Each row has a name. Each question is about the rows just above it.

-134; -104; -111; -70; 148; 186; 3; -94; 411; -578; 169; 415; 35; 99; -161; 100; -248; 224; 329; 317; 7; -174; -341; -367  muzuz
-134; -104; -111; -181; 148; 186; 3; 76; 411; -578; 169; 415; 35; 99; -161; 100; -248; 224; 329; 317; 7; -174; -341; -367  viz
-74; 8; 189; 21; 647; 100; -164; -3; 184; -326; -295; 213; 217; 70; 152; -278; 202; 50; 121; 40; 31; -155; -467; 227  gebof
-134; -104; -111; -181; 148; 186; 52; -94; 411; -578; 169; 415; 35; 99; 63; 100; -248; 224; 329; 317; 7; -174; -341; -367  rik
-224; -387; 98; -468; 101; -226; 402; -172; 155; -654; -34; -177; -142; -26; -71; 410; -126; -380; 120; -58; 429; 303; -480; 6  loz
-49; -54; 155; 581; 334; 7; -152; -72; -289; 835; -396; 322; -165; -122; 82; -34; -62; 360; 265; -73; 415; 22; -226; -311  Gevu
Right after -396 comes	322
Right after -467 comes	227
What comes right after -71 in the named rows?	410
Right after 360 comes	265

374; 232; -158; -230; -68; -115; 65; -38; -524; 82; 62; -7; 46; 280; -39; 145; 271; -63; -125; 137; 9; 49; 118; -38; -57; 201; 257; 83; 125; 145; -113; -58; -15; -359; 45; -18; 103; -21; 65; -56; -41 = loz
-98; -24; -274; 200; -30; 416; -513; 38; 132; 17; -41; -132; 88; -399; -117; 53; 176; -67; -370; -51; -61; 73; 90; 1; -87; 14; -114; -300; 14; 207; -115; 225; 70; 48; 90; 22; 116; -447; -292; 39; 77 = gebof
246; 60; 235; -384; -37; 138; 57; 7; 280; 82; 118; 103; -62; 316; 99; 245; 75; -44; 240; -38; -190; 46; 16; 210; 110; -134; -9; 119; 224; -173; -116; -106; -10; 561; 40; -61; 29; -247; 121; 105; -36 = Tizom
30; -33; 129; 134; 23; -469; 79; 58; -172; 32; -69; 11; 114; -121; 32; 62; 115; -122; -94; -172; 87; 2; 277; 91; 57; -147; 93; -107; 8; -111; -232; 50; -17; -374; 180; -16; -102; -189; -175; -35; -116 = rik
-58; 84; 91; -71; 6; 42; 298; 89; 116; -11; 65; -103; 10; -288; 92; -269; 255; -101; 68; 292; -102; 18; -235; 94; 73; 128; -478; 149; -18; 115; 69; 137; -169; -114; -192; -13; 221; 60; -291; 2; 133 = refi
61; -57; 409; -120; -83; 35; -164; -25; -353; -12; -132; -3; -150; -41; 202; -66; -137; 53; 75; -69; 55; 7; -84; 127; -98; -358; 32; 318; 177; 140; 140; -161; 10; 237; -208; 2; 10; 334; 40; 64; 73 = muzuz
176; -38; -246; -143; 96; -98; -71; 174; 706; -5; -29; 75; -58; -109; 599; 131; -275; -66; -203; -122; 62; 22; -208; -102; -66; 115; 210; 178; 16; -191; 44; -267; -27; -128; -24; -92; -34; -102; 216; -119; 135 = Tegub
The entry that follows 201:	257
The entry that follows 225:	70

45; -49; 107; 8; -353; -554; 66; 640; 52; 3; 67  godo
358; -5; -4; 56; 592; 52; 419; 426; -93; 662; -421  gebof
9; 87; 53; 364; 663; 624; 88; 389; 9; -493; 546  Tegub
What comes right after 87 in the named rows?	53
Right after 663 comes	624
Right after 662 comes	-421
Right after 56 comes	592
Right after 8 comes	-353

72; 128; 16; -88 -> rik
161; -164; -20; -204 -> muzuz
342; -198; 15; 71 -> godo
178; 345; -19; -55 -> Tizom
-77; -205; 222; -478 -> viz
-657; -10; 609; -791 -> refi
243; 222; 130; -17 -> Gevu
What comes right after 178 in the named rows?	345
What comes right after -205 in the named rows?	222
What comes right after 15 in the named rows?	71
Right after -20 comes	-204
What comes right after 243 in the named rows?	222
Right after 609 comes	-791

-389; 160; 153; -211; -290; 149; 205; 320; -256; 443; 64; 477; -323; 24; 234; 77; -153; -168; -63; 365; 498; -257; -270; 354; 276; -191; -237; -237; -378; 28; -222; 278; -45; 208; -10; -273; -313; 114; -278; -165; -228; -156; 221; -534; -8; -61; -524; 301; 262; 243; -452; 197; 294; 456; -209; -291; -87; 241; 157; -40; 261 = Tizom
58; 160; 153; -211; 130; 149; 205; 320; -256; 115; 64; 477; -323; 24; 234; 77; -153; -168; -63; 365; 498; -257; -270; 354; 276; -191; -237; -237; -378; 28; -222; 278; -366; 208; -10; -273; -313; -62; -278; -165; -460; -156; 221; -534; -8; -61; -524; 301; 262; 243; 96; 197; 294; 456; -451; -291; -87; 241; 511; -64; 261 = loz
-389; 160; 153; -211; -290; 149; 205; 320; -256; 443; 64; 477; -323; 24; 234; 77; -153; -168; -63; 365; 498; -257; -270; 354; 276; -191; -237; -237; -378; 28; -222; 278; -45; -487; -25; 191; 421; -147; 430; 125; -41; -102; -104; 297; -30; 238; 481; -10; -135; -375; 517; 109; -45; -400; -32; 549; 550; -319; -210; -199; 235 = godo
The entry that follows -62:	-278
The entry that follows -366:	208
Right after 549 comes	550
The entry that follows 191:	421
Whose row is -389; 160; 153; -211; -290; 149; 205; 320; -256; 443; 64; 477; -323; 24; 234; 77; -153; -168; -63; 365; 498; -257; -270; 354; 276; -191; -237; -237; -378; 28; -222; 278; -45; 208; -10; -273; -313; 114; -278; -165; -228; -156; 221; -534; -8; -61; -524; 301; 262; 243; -452; 197; 294; 456; -209; -291; -87; 241; 157; -40; 261?	Tizom
Right after -41 comes	-102

-822; -783; 679; -823; 743; -892; 661; -792 = refi
-745; -897; 823; 826; -755; 469; 825; -910 = Gevu
-14; -824; 828; 827; -45; 827; 818; -823 = godo
-857; -745; 604; 682; -876; 835; 636; -741 = loz
The entry that follows 636:	-741
What comes right after -824 in the named rows?	828
Right after 826 comes	-755
The entry that follows 682:	-876
What comes right after -897 in the named rows?	823
What comes right after 825 in the named rows?	-910

403; -798; 808; 807; 361; -831; 796; -818; -828  Tegub
-690; 847; 686; -827; -703; 789; -769; 841; 805  viz
-690; 847; -771; -749; -703; 789; -769; 841; 805  refi
Right after 807 comes	361
Right after 796 comes	-818
The row with 403; -798; 808; 807; 361; -831; 796; -818; -828 is	Tegub
The entry that follows -771:	-749
Right after 686 comes	-827
The entry that follows -798:	808
Right after 361 comes	-831

174; -228; 127; -305; 215; -61; -36; -44; 398; 183; -308; 79; 89 -> viz
98; -334; -123; 104; -419; -219; 134; -14; -195; 196; -35; -103; -236 -> Tegub
172; -620; 102; 234; -367; -338; -472; -357; -529; 25; 103; -2; -197 -> loz
-260; 779; -54; -172; 633; 394; 22; 507; 386; -110; -153; 180; 668 -> godo
33; 290; -161; 3; -204; -542; -458; -65; -491; 3; 250; 397; 282 -> muzuz
98; -334; -123; 104; -419; -219; -58; -377; -129; -462; 340; 256; -929 -> Tizom
The entry that follows 507:	386
The entry that follows 398:	183
Right after 33 comes	290
Right after -542 comes	-458

-48; -181; -165; 537; 697; -219; -65; 267; 97; 53; 144; -295; 115; -267; 130; -278  viz
-58; -218; -183; 470; 670; -293; -219; 239; 108; 12; 183; -309; 116; -214; 106; -324  Tizom
68; 98; -380; -627; 206; -6; -355; 295; -446; -137; 20; 94; 111; 140; -492; 391  loz
68; 144; -380; -627; -99; -6; -355; 295; -446; -137; 20; 18; 35; 11; -408; 108  refi
60; -56; -234; -812; -36; 357; -335; 241; -403; -85; -40; 136; 145; 128; -453; 350  rik
3; 125; -201; 274; 737; -195; -220; 488; 192; 95; 170; -265; 387; -4; -84; -350  vonap
-71; -171; -186; 525; 643; -278; -78; 255; 101; 20; 207; -316; 139; -229; 124; -334  vibu
15; -39; -184; -800; 27; 288; -324; 180; -403; -65; -92; 172; 115; 149; -459; 406  muzuz
-35; 168; -165; 280; 741; -213; -220; 418; 161; 45; 172; -205; 327; -68; -52; -331  gebof
10; 5; -211; -837; -54; 307; -318; 214; -382; -101; -40; 117; 155; 202; -496; 390  Gevu
What comes right after 207 in the named rows?	-316
What comes right after 145 in the named rows?	128
Right after 97 comes	53
Right after 670 comes	-293
Right after -99 comes	-6

-289; 320; -210; -360 = godo
82; -264; 254; 830 = Tizom
211; -845; 124; 649 = vibu
-38; 40; -195; -602 = viz
-265; -243; -519; 771 = gebof
-16; -621; -412; 156 = muzuz
274; -713; -900; 534 = refi
-334; -413; 259; -210 = vonap
-513; -249; -673; 662 = Tegub
506; -236; 57; -354 = Gevu
-38; 40; -880; -602 = loz
-128; -397; -472; 61 = rik
The entry that follows -413:	259
What comes right after -289 in the named rows?	320
What comes right after -264 in the named rows?	254

245; -334; 41; -56  loz
328; -969; 104; 81  Gevu
272; -465; 213; -26  gebof
413; -572; 299; -41  rik
184; -335; -366; 472  vibu
206; -289; 385; -112  Tizom
81; -331; 20; 32  vonap
-51; 107; -124; 163  godo
-51; 300; -124; 213  muzuz
184; -335; 244; -124  refi
-21; -222; -340; 386  Tegub
244; -244; -46; -32  viz
The entry that follows 272:	-465
Right after 299 comes	-41
Right after 245 comes	-334
The entry that follows -21:	-222
The entry that follows -244:	-46
What comes right after 107 in the named rows?	-124

353; -388; -175; 456; -53 = vonap
222; -261; 236; 521; 127 = Tegub
358; -616; -176; 266; -41 = viz
-531; 729; 307; 192; 103 = Gevu
-90; -251; 655; -859; 219 = vibu
142; -159; 311; 474; 155 = Tizom
332; -421; 354; 460; -16 = refi
111; -170; 311; 392; 161 = gebof
258; -454; 116; -252; 83 = loz
352; -658; -247; 292; -43 = rik
The entry that follows -175:	456
The entry that follows -251:	655
Right after 353 comes	-388

56; -192; 62; 86; 731; -179; -204  Tegub
33; -224; -180; 104; 723; -154; -145  loz
87; -245; 97; 67; 766; -123; -190  vonap
33; -224; 73; 104; 722; -84; -166  vibu
Right after 723 comes	-154
Right after -179 comes	-204
Right after 56 comes	-192

